A small network was shown many inputs. Here are its activations along a few directions, one row for each input.
In each table, some parts of the input vary, and every possible input appears once, in random order.
Descriptions start from the smaller parts, as in this example, which fits no table here: line(4) and (point or line(11) or (values(3) and ring(8))).
Shared parts are said once, and a part with two or three values counts as separate values.
In the rows, zero is written as 128.

Other details of the inputs shift rows strongly along two fixed directions, in all tables alike. That doesn't count.

Table:
R1: [140 116 142 111 109 162 154 116 148  96 154 119 141 131 110]
R2: [185 130 160 131 111 179 167 103 168 100 124 120 144  75 107]
R3: [ 94 125 143 129 150  85  93 150  82 145 158 126 160 112 141]
R4: [188 119 120  64  89 167 149 119 183 108  53  36 114 181 103]
R5: [ 94 122 150 175 137 192 169 110 137 100 146 185 130  91 116]
R6: [124 137 138 145 144  74  93 159  88 158 157 138 148  96 154]
R7: [116 139 113 131 138  90 100 126  96 178 147 180 130  98 128]
R8: [ 69 124 117 163 183 105  99 139  94 173  78 157 128 118 144]
R9: [123 128 141 186 154 144 165  96 166  86 143 129 126  81 135]
R10: [ 95 136  87 131 149 104 102 144 107 186  47 142  96 172 138]
R11: [ 79 107 154 166 146 190 163 111 139  96 138 165 143 102 124]
R12: [196 144 161 137 100 177 170 113 163  97 146 154 132  83 110]
R13: [163 142  99  80 117  68  79 164 104 180  51  77 112 187 148]
R14: [123 111 126 120 140 176 148 128 160 114  44  84 115 165 126]
R15: [141 135  68  58 104  87  84 147 106 178  74 102  91 221 124]
R16: [ 84 120 131 122 138  97 100 143  83 144 179 145 152 130 136]
R17: [ 79 137 102 176 162  75 116 111 113 147 146 165 109 111 147]
R18: [ 50 112 103 156 164  88 115 112 115 130 157 144 119 130 143]
R19: [132 146 130 140 130  78  93 156  89 166 166 166 131 108 148]
R20: [199 149 172 143  97 174 163 124 154  96 153 154 135  86 120]
R21: [135 109 141 111 108 171 158 106 152 101 154 122 140 121 104]
R22: [ 61 117  98 152 180  76 109 117 116 134 136 120 119 131 149]
R23: [156 127 149 129 102 189 168  99 151  96 175 161 133  92  96]
R24: [199 128 128  73  87 149 135 154 174  99  71  19 119 197 128]
R25: [166 138 162 130  97 178 158 122 139  88 178 153 137 109 111]
R26: [143 142  85  72 100  83  80 163 105 165 109  95 101 215 139]
R27: [197 125 123  64  87 161 146 131 179 100  51  30 115 188 109]
R28: [103 126 139 182 137 158 173  90 155  78 180 165 118  89 125]
R29: [ 88 119 127 126 134  88  95 151  89 140 189 133 154 132 142]
R30: [117 134 131 136 149  77  97 137  87 162 138 152 148  87 137]
Each input here is: ring(5) and (values(2) or line(4)).
Q: Which other rows does R13 become when the ring(5) part takes its other values? List them by row number.
A: R3, R16, R20, R25
Q: Which other rows does R2 become when the line(4) part takes its other values? List them by row number.
A: R6, R13, R30
Q: Which other rows does R28 become when the values(2) part takes its other values? List them by row number.
A: R5

Table:
R31: [110 125 115 137 136 136 128 122 142 136 106 124 113 140 127]
R32: [ 91 127 175 176 160 117 124 120  81 125 226 203 177  22 126]
R33: [141 135 130 122 129 119 126 123 122 141 107 132 132 120 128]
R34: [138 124 132 116 113 134 130 125 137 122 144 123 136 119 119]
R35: [152 127 174 146 107 177 165 120 149  83 182 151 149  88 117]
R36: [111 120 127 142 140 136 130 124 135 128 112 123 131 126 133]
R37: [142 131 130 120 121 132 132 115 124 129 138 145 128 117 117]
R38: [136 134 124 137 129 122 131 131 136 132 117 128 119 133 137]
R39: [136 136 132 133 118 146 138 127 124 122 140 153 125 123 120]
R40: [131 128 123 128 131 121 124 129 132 141 112 123 132 117 131]
R41: [109 122 118 132 128 144 134 119 142 122 138 131 120 133 126]
R42: [110 121 119 129 124 149 142 117 141 119 132 128 117 139 126]
R43: [137 132 122 126 123 130 125 133 135 137 102 133 113 145 133]
R44: [141 133 111 100 119 118 115 123 121 145 113 130 117 146 122]
R45: [143 127 121 108 123 122 120 138 132 139 115 101 131 135 124]
R46: [144 126 132 115 123 136 126 133 139 126 129 111 137 119 122]
R47: [135 129 124 121 117 132 125 134 129 130 132 141 121 144 129]
R48: [147 136 130 124 125 132 137 115 135 135 108 134 123 123 117]
R49: [119 119 129 127 137 141 128 129 138 121 127 110 140 134 128]
R50: [147 127 168 169 128 166 164 111 156  83 164 140 148  61 130]
R51: [145 126 123 114 111 122 124 130 137 121 132 101 125 147 127]
R52: [115 116 121 110 118 133 131 124 133 122 122 108 129 157 126]
R53: [114 115 121 109 120 129 134 124 128 121 125 114 129 147 123]
R54: [156 135  98  87 118 113 122 132 149 116  37  56  92 205 129]
R55: [ 78 129 113 140 156  66  80 152  74 181 127 161 133 122 152]
R56: [116 123 114 131 131 142 136 121 144 131  95 116 108 151 127]
R57: [156 133 120  92 118 130 133 128 152  97  78  68 111 180 123]
R58: [151 129 138 140 123 156 157 114 160 114 124 129 125 105 113]
R59: [117 132 124 114 128 109 124 121 120 112 130 109 125 150 129]
R60: [133 125 136 134 120 119 130 126 127 119 159 122 137 118 125]
R61: [130 135 121 138 132 118 125 131 132 136 120 133 119 133 141]
R62: [145 127 135 113 113 125 126 120 120 127 141 130 137 120 119]
R63: [119 116 122 128 139 135 135 124 132 122  96 116 124 137 127]
R64: [133 128 142 151 133 129 138 124 136 116 139 129 138  92 136]
R65: [107 133  74  95 134  60  73 154  95 183 101 117 105 195 149]
R66: [138 136 131 128 131 128 131 116 129 138 118 145 126 115 120]
R67: [ 79 134 120 136 157  76  75 154  59 177 155 166 142 115 140]
R68: [152 133 153 136 106 163 154 127 134 100 157 141 138 108 112]
R69: [149 129 125  99 109 123 118 124 123 132 123 120 128 139 121]
R70: [133 129 148 128 128 136 124 141 122 126 144 131 138 117 130]
R71: [146 132 142 114 125 132 123 128 123 126 135 128 140 111 123]
R72: [ 81 129  93 110 144  42  63 157  67 191 137 134 127 165 153]
R73: [159 128 160 139 108 160 162 122 150  90 168 127 142 107 121]
R74: [ 64 125 126 164 170  68  93 135  73 175 170 182 156  69 143]
R75: [ 80 136 121 148 149  95  96 136  74 161 171 192 137 105 136]
R76: [114 119 122 115 115 136 135 125 137 122 127 108 129 155 126]
R77: [136 140 135 145 128 146 140 125 128 128 123 152 125 116 124]
R78: [ 97 118 128 140 136 144 140 113 128 118 152 148 127 117 127]
R79: [126 137 124 134 138 125 136 117 135 106 109 113 109 140 124]
R80: [133 128 122 132 130 131 132 121 141 137 116 132 122 118 122]
R81: [142 135 122 110 107 131 121 139 119 132 121 123 122 152 122]
R82: [118 113 143 131 139 145 138 123 132 106 139 125 143 116 121]
R83: [145 137 169 167 125 178 164 118 139  93 154 164 146  69 122]
R84: [116 119 122 135 137 145 142 117 139 120 109 129 112 129 120]
R85: [113 118 131 142 139 142 140 123 135 120 110 122 130 129 130]
R86: [131 130 127 146 134 127 132 120 141 126 132 132 123 113 132]
R87: [143 127 123 115 125 117 115 139 133 129 120  94 128 141 134]
R88: [136 127 112 112 122 127 124 124 136 137 127 126 120 136 121]
R89: [135 127 136 120 113 127 127 139 124 127 143 131 132 135 127]
R90: [106 117 119 127 132 140 139 117 129 119 136 138 118 128 123]
R91: [142 136 128 117 124 130 119 146 115 136 116 120 127 140 124]
R92: [108 120 127 128 122 136 130 123 136 120 146 120 138 134 126]
R93: [136 140 131 140 126 145 134 126 130 130 117 150 121 123 125]
R94: [131 126 123 128 126 129 134 121 132 132 145 137 128 117 118]
R95: [141 133 124 126 124 119 125 138 133 133 101 109 121 142 144]
R96: [149 134 138 127 125 131 139 120 131 129 112 131 135 112 124]
R97: [127 136 115 117 128 126 135 116 132 106 120 111 110 154 127]
R98: [140 128 116 125 124 127 127 123 138 124 137 123 120 136 130]
R99: [116 118 125 120 137 135 127 132 133 125 116 106 135 149 128]
R100: [112 117 129 138 142 137 134 123 131 123 106 123 130 132 131]
R101: [116 115 133 124 139 137 129 128 131 119 123 113 139 138 126]
R102: [142 132 126 128 121 135 132 132 139 131 103 131 115 143 130]
R103: [ 84 130 102 147 159  65  87 137  91 175 136 149 125 123 145]
R104: [139 129 120 118 115 130 127 135 131 130 124 134 118 151 128]
R105: [132 124 136 125 118 129 133 125 131 124 155 129 141 108 118]
R106: [138 129 112 125 124 119 126 126 134 129 133 120 119 142 128]
R107: [142 131 142 127 129 129 129 141 128 124 139 112 134 124 134]
R108: [136 130 137 133 125 133 129 136 131 128 113 133 127 123 137]
R109: [141 131 119 123 120 124 132 133 136 126 135 128 120 144 131]
R110: [142 132 134 135 126 127 135 135 137 125 113 117 126 125 139]
R111: [105 120 125 142 140 140 136 117 135 128 114 134 117 130 125]
R112: [139 130 146 132 130 133 128 138 126 121 149 119 138 117 136]
R113: [142 128 127 119 127 116 119 138 130 130 123  96 129 135 132]
R114: [136 129 142 123 127 131 123 145 122 131 133 124 134 127 130]
R115: [139 138 131 135 125 136 132 135 124 132 106 135 126 126 130]
Q: The inputs of R91 and R115 match in every part but one. If R57 is changed in the same way as R91 into R115, which row does it become?
A: R54
Q: The inputs of R96 and R37 match in every part but one. If R74 is changed in the same way as R96 into R37, which row does it become?
A: R94
Q: What is each input in this table made of?
A: ring(5) and (point or line(4) or (values(2) and line(6)))
Q: Which other rows does R111 become when the line(4) part takes its other values? List them by row number.
A: R31, R56, R84
Q: Which other rows does R93 become when the values(2) part takes its other values? List them by row number.
A: R77
Q: Which other rows does R100 become when the line(4) part takes its other values? List them by row number.
A: R36, R63, R85
Q: Which other rows does R72 become when the values(2) part takes its other values? List them by row number.
A: R73
